Each row below holds a small network's activations on one input, seen along a few directions.
Each table varies a few parts of the input and shows all the possible inputs, shuffled.
Descriptions start from the smaller parts, as in this example, which fits no table here: one of 4 places along a line, together with either a single point or one of 9 places along a line or (one of 3 separate values, together with one of 8 places around a ring).
Shared parts are said once, and a part with two or three values counts as separate values.
In the rows, 128 means zero.

Other details of the inputs vary at random and push rows far along three fixed directions, the same in every table; ignore that.

A family of inputs:
R1: [150 127 154 116 130 114 124 139 113 135 165]
R2: [109 132 133 131 134 140 135 119 145 131 119]
R3: [111 130 120 135 133 137 145 109 134 127 131]
R4: [142 121 159 116 126 113 111 144 119 135 158]
R5: [104 129 119 133 132 133 132 113 137 126 129]
R6: [149 121 157 122 131 116 113 150 124 144 154]
R7: [172 170 104 138  79 137  89 109  79 141  76]
R8: [143 116 155 121 126 111 111 142 118 137 160]
R9: [145 122 147 118 133 107 117 139 112 138 165]
R10: [117 119 130 146 146 138 132 112 136 108 118]
R11: [106 120 122 135 131 139 132 119 139 133 122]
R12: [143 123 158 114 129 118 110 149 120 138 156]
R13: [105 127 125 133 134 143 131 124 142 133 122]
R14: [103 135 123 125 136 141 131 119 139 128 126]
R15: [113 133 120 133 138 145 143 119 136 133 129]
R16: [116 129 123 130 137 141 134 116 148 134 121]
R17: [113 126 117 135 136 141 145 114 134 133 129]
R18: [150 129 153 113 133 120 123 145 114 138 162]
R19: [107 133 117 130 142 140 137 120 135 134 127]
R20: [156 116 163 127 143 115 111 142 115 116 150]
R21: [105 137 122 125 140 139 137 117 135 130 126]
R22: [119 122 130 144 151 146 130 121 138 113 115]
R23: [175  87  95  98 101  69 169 217 140  68 105]
R24: [108 130 133 133 130 135 136 113 144 127 120]
R25: [153 123 158 113 130 111 114 136 125 136 157]
R26: [127 108  64 106  83  85 192 182 165  75  73]
R27: [115 126 124 132 132 133 135 107 146 128 123]
R28: [165 165  91 146  83 132  94 111  65 145  84]
R29: [106 125 116 133 135 137 132 118 137 132 127]
R30: [105 135 122 128 137 134 138 111 134 127 128]
R31: [103 134 123 128 133 136 132 114 138 125 128]
R32: [117 125 134 139 149 145 131 118 137 110 114]
R33: [155 114 151 118 133 114 114 139 124 143 157]
R34: [162 170  94 144  81 138  86 118  72 143  83]
R35: [111 121 125 138 133 137 136 117 143 134 120]
Description of these inputs: one of 5 places around a ring, together with either a single point or one of 6 places along a line.
- Changing only the place on the ring of 5 turns R12 into R11. The same change can be made to R21. Which row results? => R28
- Which other rows agree with R5 in the place on the ring of 5? List them by row number. => R3, R8, R9, R10, R26, R27
- Change only the place on the line of 6 in R19. List by row number the other rows that result. => R6, R13, R15, R16, R34

A family of inputs:
R36: [150 117 150 133 142 124 123 150 116 116 137]
R37: [166 158  40 112  43  96 161 166 103  87  37]
R38: [144 121 139 120 123 121 118 148 130 146 144]
R39: [132 129 145 110 135 116 125 140 122 128 161]
R40: [159 183 145 189 107 185  39  60  49 163  81]
R41: [111 117 127 144 146 143 145  99 154 112 111]
R42: [105 122 128 149 146 154 143 117 145 110 104]
R43: [150 180 141 186 125 184  44  59  44 157  99]
R44: [ 98 126 114 135 138 149 148 114 153 137 118]
R45: [144 133 147 114 120 116 127 139 122 133 146]
R46: [137 129 145 108 118 109 118 147 130 130 141]
R47: [ 93 119 119 138 138 143 153 108 152 135 126]
R48: [ 92 124 108 137 142 140 150 108 144 130 127]
R49: [ 88 124 110 131 152 149 145 114 151 131 131]
R50: [144 128 144 111 124 122 118 146 130 141 142]
R51: [140 134 140 113 129 113 127 140 118 129 153]
R52: [139 126 140 106 125 115 116 153 133 137 139]
R53: [140 120 133 115 121 114 114 154 131 142 139]
R54: [147 117 146 132 145 123 121 151 115 113 141]
R55: [147 124 132 121 130 120 126 146 120 143 148]
R56: [158 114 146 129 138 113 124 132 123 117 140]
R57: [139 124 146 119 113 112 121 137 125 135 147]
R58: [111 119 125 144 138 142 136 101 156 112 102]
R59: [108 121 114 142 147 141 138 100 143 105 110]
R60: [144 125 128 120 132 119 122 146 117 141 151]
R61: [135 126 139 108 142 122 122 145 124 134 158]
R62: [139 128 136 120 123 109 126 136 114 130 155]
R63: [ 90 121 111 133 128 135 141 116 154 131 112]
R64: [ 85 128 115 132 140 139 148 104 144 120 132]
R65: [165 154  33 109  55 101 157 173 105  90  40]
R66: [ 89 131 118 132 124 136 138 106 151 126 114]
R67: [143 113 151 127 134 118 112 159 128 114 129]
R68: [142 125 144 121 115 112 128 135 119 134 149]
R69: [146 131 138 112 133 121 126 144 121 138 146]
R70: [ 95 132 115 136 131 139 153 103 142 125 122]
R71: [ 93 122 116 137 129 142 144 110 153 135 117]
R72: [143 126 146 111 132 123 127 145 128 140 150]
R73: [110 122 116 144 150 140 142  99 146 107 113]
R74: [140 131 150 112 118 116 122 141 128 134 145]
R75: [143 120 134 124 125 113 128 140 115 141 150]
R76: [ 85 119 112 134 147 142 148 108 147 129 134]
R77: [150 112 151 125 133 110 109 135 133 119 135]
- Describe the family of inputs behind these rows. => one of 6 places along a line, together with either one of 2 separate values or one of 5 places around a ring
- Changing only the place on the line of 6 turns R38 into R44. The same change can be made to R50. Which row results? => R72
- Changing only the place on the line of 6 turns R75 into R48. The same change can be made to R55. Which row results? => R60
- Which other rows agree with R76 in the place on the line of 6? List them by row number. => R39, R43, R49, R59, R61, R64
- A walk changes only the place on the ring of 5. It starts at R46 and steps to R52. List the rest of the walk in order. => R53, R63, R66
